A small network was shown many inputs. Here are its activations along a few directions, one row for each input.
Each table varies a few parts of the input and shows all the possible inputs, shuffled.
Descriptions start from the smaller parts, as in this example, which fits no table here: ring(8) and (point or ring(11) or (values(3) and line(6))).
Shared parts are said once, and a part with two or three values counts as separate values.

Other details of the inputs shift rows strongly along two fixed directions, in all tables alike. That doesn't count.

Table:
x1: [-10   5   2  -5  -3 -10   4   3  -6  -1   5   1   5  -2]
x2: [  1   8 -16 -28   5 -14  14  34 -10   8  -7  20  21   6]
x3: [ -7 -12  17  -3  -2  13 -15 -38   9  -2   8   0 -10 -10]
x4: [ -1  -8   5 -10   2   9 -21 -19   7  -5   9   7  -3  -3]
x5: [ -5   0   1   0  16   1 -22 -15   6  -6  14  -2 -10   4]
x6: [  1   3   5  14 -14  -6  35  16  -7  11 -13 -17  11  -3]
x7: [-10  -6  18   3  -1   5 -20 -34   7  -5  13 -10 -10  -7]
x8: [  2  -3   3  -4   7   9 -22 -14   5 -11   7   7 -10  -1]
x9: [  4  10 -32 -15  11 -17   6  41 -10  -5  -1   9  15  11]
x10: [  5 -10  13   6   1  18 -23 -30  11  -9   6  -4 -15  -5]
x11: [  0  -9  22  14 -21  13  14 -25   4  10  -7 -14  -2 -15]
x12: [  6  10 -21 -21   8 -13  12  38  -9   9  -5  21  18   8]
x13: [  5  -1   1   0  13  11 -23 -14   5  -6   6   7 -10   1]
x14: [  2  -5   3  -6  13   8 -18 -17   8   0   8   7  -8   1]
x15: [ -2  -1 -20 -32   7 -10  -7  20  -4  -5   4  23  14   4]
x16: [  0   2  -7 -12  -3  -3   5  14  -4   0  -1  13   9   0]
x17: [  1   3 -19 -30   5 -14  15  33  -9   7  -8  18  22   5]
x18: [ 4 -5 12  4 -9  7 14 -7  1 11 -9 -6  4 -6]
x19: [  1  -3   5  -7   5   2 -25 -17  16  13 -18  19 -21  17]
x20: [-10   2  10  -5  13  -2 -20 -18   4  -7  12   0  -8   1]
x21: [  0  12 -24 -19   3 -29   2  40   0  15 -24  23   2  26]
x22: [ -1   1   9  19  10  11 -24 -26   6 -11  12 -10 -19  -1]
x23: [ -4   0   3 -11  -6  -1   7   0  -3   5  -1   8   7  -5]
x24: [  2   4 -13  -5   3  -8  -3  17  -4  -9   4   0   4   5]
x25: [ -3   6 -26 -22  13 -17  -9  28  -6 -14   8  12   9   9]
x26: [14 -2  1 14 -6 12  9 -1  1  5 -9 -8  0 -3]
x27: [  7   3 -26 -25  16  -6  -9  24  -4  -4   1  20  10   9]
x28: [ -5   1  15  16  11   9 -21 -27   7  -5  14  -9 -18   0]
x29: [  6   7 -16  -2   8  -6  -4  18  -3  -5   2  -1   5   7]
x30: [  7   4  11  51 -34   4  56  18 -12   7 -21 -34   1 -11]
x31: [-10  -5   2  -3   7   0 -21 -17   5 -14  16   0  -7  -1]
x32: [  2  -1  16  41 -30   1  61  11 -10  16 -23 -34   7 -12]
x33: [ 12  -5  18  29 -16  16  24 -12   3  16 -12 -18  -4  -9]
x34: [  2 -11  11   7   3  17 -20 -31  10 -11   7  -3 -17  -6]
x35: [  1   2  14  47 -37   2  59  14 -12  11 -19 -31   6 -13]
x36: [  3   3   5  17  -3   2  10   0   0   6  -1 -15  -2   0]
x37: [ -7  -3   3  -4   5   0 -24 -17   6 -12  16  -1  -5   1]
x38: [-10   2  -7 -14  -1 -13   4   9  -6  -2   5   3   9   0]
Each input here is: values(2) and (point or (values(3) and ring(6))).
Changing only the values(2) part turns x30 into x8. The same change can be made to x38. Which row results? -> x3
Which other rows does x12 become when the values(3) part takes its other values? List them by row number. -> x14, x33
Which other rows does x6 become when the ring(6) part takes its other values? List them by row number. -> x7, x24, x29, x36, x37
A walk changes only the ring(6) part. It starts at x26 and steps to x33. List the rest of the walk in order. -> x18, x11, x4, x10

Table:
x39: [  0   0   9   5 -26  -6  46  16  -7  26 -26  -4  14  -5]
x40: [ 12   3 -21 -23   5  -5  -3  27   0   5 -14  26   7  12]
x41: [ -7  -5  10  -3   7   8 -23 -25   5 -14  18   1  -8  -6]
x42: [ 13   4 -23 -20   8  -5  -4  28   0   6 -15  27   5  14]
x43: [  6  10 -22 -16  20 -12   0  30  -6   2   0   9  11  12]
x44: [ 13  -7  -3  10 -29   5  41  19  -4  16 -29  -4  11  -6]
x45: [  9  -2 -21 -28   0  -5  -2  24   0   4 -12  24  10   8]
x46: [ -2  -5   8  -3  14   7 -24 -25   8  -7  14  -6  -8  -2]
x47: [  7   0  17  31 -15  15  28  -8  -4   8  -5 -20   0 -14]
x48: [ -1  12 -21 -13   8 -18  -5  31  -6  -5  -1  11   6  14]
x49: [  0   0   4   7  14   5 -28 -20  10  -6  11  -3 -17   6]
x50: [-11  -6   7  -2   4   2 -25 -25   5 -16  16  -2 -12  -4]
x51: [ -8  -7  10  -6   5   8 -22 -26   4 -15  19   0  -6  -8]
x52: [ -3   8  -9 -30   6 -17   2  22  -2  15 -10  24  11  11]
x53: [  0   5 -17 -27   7  -9   4  24 -10  -3  10  14  21  -1]
x54: [ -4  -2   7   2  13   9 -24 -22   5 -13  15   2 -12  -2]
x55: [ -6   7 -21 -21   5 -18   0  28  -9  -9   4  12  12   6]
x56: [  1   8 -17 -25   9  -9   3  26 -10  -2   8  15  20   1]
x57: [  2  -6  18  23 -21  14  30 -12  -5   5  -1 -22   7 -20]
x58: [ -6  -2  17  -6  11   5 -23 -29  12  10   0  11 -15   5]
x59: [  7 -10   6  -5   4  15 -27 -25  13  -2  -3  11 -16   2]
x60: [  3  -5  13  32 -20   7  25  -8   0   7  -8 -26  -3  -9]
x61: [  5   9 -20 -18  16 -12   0  29  -6   1   1   9  13  10]
x62: [ -9  -2   6   3   9   3 -26 -23   6 -14  13  -1 -16   0]
x63: [ -7  -1   4   6  12   3 -26 -22   6 -13  12   0 -18   2]
x64: [  8   1  11  42 -10   9  22  -3   1  10 -13 -24 -12   0]
x65: [ -5   6 -20 -20   2 -19  -3  26  -6  -7   3   9  12   8]
x66: [ -2  -8  18  24 -25  10  30 -11  -5  -1  -2 -22   4 -19]
x67: [ -4   8 -20 -18   4 -19  -4  28  -6  -6   2  10  10  10]
x68: [ -3  -7   8  -5  12   7 -23 -27   7  -8  15  -6  -5  -4]
x69: [ -2  -1   5   5  12   5 -28 -21   9  -7  12  -3 -15   4]
x70: [  1   2   9   8 -24  -6  45  18  -7  27 -27  -4  12  -3]
x71: [  8   1  16  34 -12  16  27  -7  -4   8  -6 -20  -2 -12]
x72: [  4  -3  13  34 -18   7  24  -7   0   7  -9 -26  -5  -7]
x73: [ 10   4  -1  19 -14  -2  43  25 -10  13 -16 -19  13  -4]
x74: [ -2   8 -19 -22   8 -13   2  30  -9  -7   6  16  15   4]
x75: [  4   3  12  42 -15   5  20  -2   0   4 -14 -24 -13  -1]
x76: [ -6   0   6   5   8   2 -30 -21   8 -12  11  -3 -16   4]
x77: [-12  -9  18 -16   2   4 -20 -34  11   7   4   9  -7  -3]
x78: [-13  -8   7  -5   2   2 -24 -27   5 -17  17  -3  -9  -5]
Changing only one part turns x60 into x49. The same change can be made to x57. Which row results? -> x47
What do these inputs look like to the network? -> line(5) and (values(2) or ring(6))
Which other rows does x45 become when the values(2) part takes its other values? List them by row number. -> x39
List by row number the other rows that have the line(5) part in common with x55. -> x41, x56, x59, x69, x70, x73, x76

Table:
x79: [  7  -2  15  19 -10  12  12 -13   5  16 -13  -4  -8  -3]
x80: [  5   1 -18 -26  13  -7  -9  14   3   9  -5  21   7  11]
x81: [ -5  -5  19  15 -13   3  12 -14   4   8 -14  -7 -10  -3]
x82: [-13  -5  10 -12  13   0 -41 -36  12 -10  19  -1 -13   2]
x83: [  4  -7  12  17 -15  12  12 -14   6  13 -16  -3 -10  -4]
x84: [  6   0 -19 -26   5  -4 -11  19  -1  -6   0  22   8   7]
x85: [ -6   8  -7 -26  13 -15  -8  15  -2   5   0  21   7  11]
x86: [  0   3 -21 -25  10  -7  -8  19  -7 -13   7  17  11   2]
x87: [ -6   3 -20 -23  15 -14  -7  19  -7 -11  18   6  15   3]
x88: [  0  10 -13   5 -12 -14  44  43 -19   4  -2  -8  25  -4]
x89: [ -9  -3  15  17 -19  -1  10 -14   1   1  -5 -15  -6  -7]
x90: [ -1   7  -4  19  29   1 -51 -19  13 -20  15  -5 -33  19]
x91: [ -2  -3   7  -7  21  14 -39 -32   7 -17  24   5 -12  -5]
x92: [ -7  -5  11  22 -14   5  15 -11  -3  -8   6 -19  -2 -12]
x93: [ -1  -5  18  15  -8   4  13 -14   4  12 -13 -13  -7  -3]
x94: [  7  -5   9  21  -7  14  15 -10  -2  -1  -2 -20  -1 -13]
x95: [ 18   2 -17   1 -16  -4  41  44 -10  12 -22  -2  23   0]
x96: [-10  10 -11 -26   7 -19 -10  16  -5  -1   9  13  11   8]
x97: [ 12  -4  13  21 -12  17  11  -9   2   5  -7 -10  -3  -8]
What do these inputs look like to the network? -> point or (values(3) and ring(6))
Which other rows does x80 become when the ring(6) part takes its other values? List them by row number. -> x82, x87, x93, x94, x95
